A small network was shown many inputs. Here are its activations along a few directions, one row for each input.
In each table, some parts of the input vary, and every possible input appears once, in random order.
Descriptions start from the smaller parts, as in this example, which fits no table here: one of 6 places along a line, together with either a single point or one of 9 places around a ring or (one of 2 separate values, together with one of 8 places around a ring).
Shared parts are said once, and a part with two or three values counts as separate values.

Table:
r1: [-19, 6, -14, -19, -14, -6, -27, -8, 45, 7, 3, 35, 1, 28, -19]
r2: [18, 25, 13, -9, -2, -26, -49, 21, 21, 20, 11, 33, -29, -5, -4]
r3: [28, 3, 12, 41, 43, -13, -15, 4, 7, -23, -31, -41, 30, 3, -11]
r4: [-22, -48, 11, -106, -42, 36, 99, 12, -84, -31, 37, 56, -38, -32, -36]
r5: [2, 13, -9, 39, 23, 7, 2, -22, 20, -20, -25, -33, 39, 21, 2]
r6: [-13, 11, -13, 49, 12, 16, 5, -27, 7, 11, -21, -43, 20, 17, 33]
r7: [7, 8, -9, 50, 19, -9, -6, -11, -2, 16, -12, -48, 3, 3, 35]
r8: [-13, 6, -9, -11, -22, -21, -40, -7, 21, 34, 16, 19, -28, 5, 14]
r9: [-35, 7, -14, -12, -27, -1, -27, -18, 31, 34, 11, 24, -11, 19, 8]
r10: [2, -56, 7, -53, -34, 57, 123, 25, -95, -48, 26, 8, 15, -62, -10]
r11: [4, 1, 7, -18, 2, -23, -47, 16, 33, -6, -5, 32, -11, 10, -24]
r12: [40, 25, 17, 48, 43, -16, -15, 15, -3, 6, -12, -42, 9, -8, 11]
What do these inputs look like to the network? -> one of 2 separate values, together with either a single point or one of 5 places around a ring
The inputs of r11 and r3 match in every part but the choice among 2 separate values. If r4 is changed in the same way as r11 into r3, which row does it become? -> r10
Which other rows does r9 become when the place on the ring of 5 takes its other values? List them by row number. -> r1, r2, r8, r11

Table:
r13: [45, -9, 28, -22, 34, 22, 82, 29, -65, -79, -7, -5, 17, -31, -34]
r14: [54, 25, 21, 60, 50, -51, -103, 44, 53, 15, -24, -21, 0, -5, 6]
r15: [19, -6, 27, -18, -1, -30, -18, 24, -48, 25, 20, 7, -60, -35, 13]
r16: [2, 13, 8, 15, 37, -54, -75, -5, 39, 14, -33, -8, -29, 42, -14]
r17: [19, 34, -16, 30, -10, -40, -92, 13, 81, 28, 5, 30, -4, 12, 13]
r18: [-22, 2, -4, -51, -48, -14, -3, 9, -11, 46, 56, 51, -52, -20, 8]
r19: [-29, -36, 5, -79, -42, 49, 63, 17, -25, -28, 18, 69, 7, -9, -43]
r20: [5, 1, -14, 78, 11, 10, -8, -16, 20, -4, -23, -70, 75, -6, 37]
r21: [36, -26, 43, -60, 9, -16, 3, 41, -35, -53, -2, 36, -20, -38, -58]
r22: [-46, -6, -7, -40, -55, 36, 42, -7, -30, 38, 35, 32, -36, -15, 31]
r23: [-61, 17, -26, -7, -18, 18, -25, -56, 49, 20, -11, 16, -4, 61, 8]
r24: [32, 7, 13, 11, 18, 11, 59, 3, -75, 11, 12, -37, -24, -28, 30]
r25: [-20, -43, -23, 0, -34, 38, 82, -15, -65, 9, 14, -42, -1, -33, 49]
r26: [-8, -64, -11, -29, -20, 50, 102, 14, -61, -73, 1, -8, 38, -30, -18]
r27: [-2, -27, 9, -98, -37, 1, 16, 27, -3, -17, 36, 84, -8, -18, -71]
r28: [6, 32, 1, 56, 59, -12, 2, -33, 11, 2, -38, -53, 15, 42, -6]
r29: [-12, 34, -16, 40, -18, 8, -50, -13, 53, 22, -13, 9, 22, 14, 29]
r30: [-44, -19, -33, 42, 8, 18, 19, -64, 15, -4, -29, -54, 37, 36, 19]
r31: [-32, 21, -25, -23, -13, -34, -68, -31, 72, 27, 7, 35, -25, 61, -11]
r32: [58, 50, 19, 93, 70, -10, -28, 19, 23, 1, -25, -72, 52, 0, 11]
The inputs of r18 and r17 match in every part but one. If r22 is changed in the same way as r18 into r17, which row does it become? -> r29
What do these inputs look like to the network? -> one of 4 places along a line, together with one of 5 places around a ring
Which other rows does r30 become when the place on the ring of 5 takes its other values? List them by row number. -> r16, r23, r28, r31
Which other rows does r20 become when the place on the line of 4 takes its other values? List them by row number. -> r25, r26, r30
Which other rows does r21 become when the place on the line of 4 takes its other values? List them by row number. -> r14, r15, r16
